Each row below holds a small network's activations on one input, seen along a few directions.
In each table, some parts of the input vary, and every possible input appears once, in random order.
A made-up example of a description, with smaller parts first: one of 4 places along a line, together with either a single point or one of 9 places along a line or (one of 3 separate values, together with one of 5 places around a ring).
Shared parts are said once, and a part with two or three values counts as separate values.
(in the rows, 128 means zero)

Other details of the inputs vary at random and push rows far along two fixed directions, the same in every table; ignore that.

Table:
row 1: [118 103 154 124 168 117 150 101 184 112 151  69 134  98]
row 2: [156  95 122 160 189 113 150 107 144 132 162  52 123  97]
row 3: [131 117 136 155 162 100 134 118 158 116 164  74 165 122]
row 4: [158 138 123 125 180 122 110 123 131 148 109 109 121  71]
row 5: [160 114 146 147 186  99 147 106 142 138 176  57 134  99]
row 6: [130 112 103 126 111 124 141 148 119 127 119 150 109 146]
row 7: [129 149 125 133 110 140 119 138 112 143 120 138 139 155]
row 8: [156 120 145 133 180 108 119 113 165 120 138  58 130  56]
row 9: [ 92 126 149 130  70 141 162 154 129  61 144 164 167 179]
row 10: [110 128 149 141 104 139 155 140 128  84 149 127 149 160]
row 11: [162 107 111 131 149 113 134 130 124 167 133 104  94 110]
row 12: [107 141 136 121  96 138 131 145 148  77 108 152 145 115]
row 13: [ 73 118 148 115  93 151 157 136 164  72 125 159 151 150]
row 14: [189 145  73 111 157 142  94 137  62 234  87 163  46 127]
row 15: [155 123 143 127 155 113  99  83 122 156 116 109 113  93]
row 16: [145 102 146 153 192  95 113  75 153 125 139  75 135  81]
row 17: [ 83 164 125  82  43 189 125 154 106 118  76 235 105 188]
row 18: [ 64 131 143 139  76 137 133 152 138  85 139 127 162 160]
row 19: [ 91 136 132 104 103 147 141 130 147 107 112 171 125 147]
row 20: [107 123 146 124  91 138 114 115 122  97 103 172 143 141]
row 21: [110 134 133 129 122 113 114 132 130 145 145 103 137 124]
row 22: [198 157  68  97 158 141  92 129  47 238  91 187  61 129]
row 23: [ 99 130 144 134  86 130 162 144 134  69 150 149 159 168]
row 24: [115 139 139 128  79 132 133 141 134 115 138 137 156 156]
row 25: [189 174  98 102 161 144  55  93  45 243  60 184  54 111]
row 26: [105 108 138 129  58 141 167 146 143  75 145 143 146 159]
row 27: [153  77 117 156 193  98 146 124 153 133 157  64 122  96]
row 28: [109 178  97  98  77 143  86 157  74 177  96 211 109 167]
row 29: [103 142 122 125 117 125 109 145 112 144 130 142 141 140]
row 30: [105 134 148 129 100 148 133 146 153  68 113 127 146 116]
row 31: [138  94 123 154 165 104 160 114 155 102 168  75 139 111]
row 32: [154 136 117 135 168 114 112 122 118 168 134 108 139 122]
Description of these inputs: one of 4 places along a line, together with either one of 3 separate values or one of 5 places along a line.
Changing only the place on the line of 4 turns row 19 into row 1. The same change can be made to row 6. Which row results? -> row 11
Start at row 12 and move only the place on the line of 4, one step at a time. The first step leads to row 4. Which rows follow, in order? -> row 30, row 8
List by row number the other rows that have the place on the line of 4 in common with row 30. -> row 2, row 7, row 10, row 14, row 17, row 18, row 25
Which other rows does row 25 become when the place on the line of 4 takes its other values? List them by row number. -> row 15, row 16, row 20

Table:
row 33: [149 138 107 110 122 141 125 132  99 156 106 170  97 139]
row 34: [131 102 150 164 159 104 145 115 159  93 166  59 162 108]
row 35: [148 150 117 120 124 130 109 125  92 162 115 159 117 141]
row 36: [ 89 118 159 134 131 125 137 127 179  75 140  93 161 104]
row 37: [ 80 120 141 127  95 136 144 138 148  92 139 138 151 159]
row 38: [162 128 119 143 163 107 112 121 114 158 136  96 125 103]
row 39: [158 128 127 138 172 109 113 101 116 168 139  97 119 109]
row 40: [138 133 114 131 146 119 122 144 127 150 136 108 125 115]
row 41: [ 83 124 142 126  81 138 149 146 150  85 142 138 153 161]
row 42: [104 112 136 132  80 143 159 148 143  68 132 145 143 152]
row 43: [146 118 131 145 181 106 114  93 127 158 144  89 126 109]
row 44: [106 121 136 135 128 123 147 137 152 103 151 109 150 135]
row 45: [150 132 141 134 177 113 102  96 136 145 121  94 129  80]
row 46: [ 98 119 150 122  91 143 142 130 159  66 112 145 142 126]
row 47: [126 150 110  93  61 163 124 148  86 145  87 218  95 172]
row 48: [130 150 112 117 119 139 121 149 109 152 119 148 117 140]
row 49: [167 128 101 124 149 124 120 133 106 166 116 129  96 110]
row 50: [140 132 111 111 125 141 120 122 102 162 103 169  94 142]
What do these inputs look like to the network? -> one of 3 separate values, together with either a single point or one of 5 places along a line
Changing only the choice among 3 separate values turns row 38 into row 40. The same change can be made to row 35. Which row results? -> row 44
Which other rows does row 42 become when the choice among 3 separate values takes its other values? List them by row number. -> row 34, row 48

Table:
row 51: [173 139 133 115 197 122  96  81 128 174 101 108  94  65]
row 52: [126 140 117 115 130 127 128 136 118 146 129 147 124 139]
row 53: [ 94 132 118 109  60 157 137 162 117 117 108 184 121 173]
row 54: [134 140 123 115 112 130 124 126 107 150 124 157 120 146]
row 55: [ 90  95 173 140 110 128 140 105 182  38 124 111 163 108]
row 56: [115 137 124 110  64 155 145 146 105 108 113 189 116 171]
row 57: [113 136 118 112 105 150 138 146 117 130 118 168 120 160]
row 58: [126  87 134 154 138 112 167 143 177  76 160  67 148 106]
row 59: [157 126 113 129 156 111 108 110 101 178 126 129 110 121]
row 60: [163 141  99 116 140 137 131 146 106 155 113 151 101 126]
row 61: [111 127 142 114 127 137 114 121 158 108 103 129 123  94]
row 62: [116  78 148 163 149 110 158 109 166  85 164  73 154 124]
row 63: [148 124 111 127  95 138 133 141 103 123 110 165 115 146]
row 64: [169 128 103 126 199 118 126 120 114 179 135 103  90  99]
row 65: [103 128 165 151 113 116 137 127 152  79 158  91 182 130]
row 66: [139 134 120 116 121 143 128 124 105 156 118 155 107 148]
row 67: [ 90 154 121 112  61 148 117 156 114 125 112 178 134 172]
row 68: [120 132 109 112  91 144 133 156 111 133 112 164 103 147]
row 69: [156 143 126 112 197 127 101  99 135 166 101 117  99  69]
row 70: [129  97 144 148 117 124 170 132 162  67 156  94 152 127]
row 71: [159 134 116 139 180 107  97  98 106 188 131 104 114 114]
row 72: [173 115 107 138 179 113 120 107 105 172 129 108  92 105]
row 73: [125 126 150 158 187  98 128 118 160 114 170  47 172  92]
row 74: [ 93 139 120 108  58 143 130 161 118 117 114 182 131 168]
row 75: [111 161 119 112 107 142 115 141 109 146 117 167 129 159]
row 76: [102 117 159 161 114 110 129 125 147  77 155  92 183 130]
row 77: [158 152 118 123 165 120 101 106 101 193 126 121 108 123]
row 78: [ 90 124 153 150 111 115 131 144 161  82 158  83 180 122]
Changing only one part turns row 72 into row 56. The same change can be made to row 76. Which row results? -> row 65
What do these inputs look like to the network? -> one of 4 places along a line, together with either a single point or one of 6 places along a line
Which other rows does row 59 become when the place on the line of 4 takes its other values? List them by row number. -> row 52, row 54, row 74
List by row number the other rows that have the place on the line of 4 in common with row 68. -> row 53, row 58, row 61, row 67, row 74, row 78
List by row number the other rows that have the place on the line of 4 in common with row 69. -> row 52, row 57, row 60, row 64, row 73, row 75
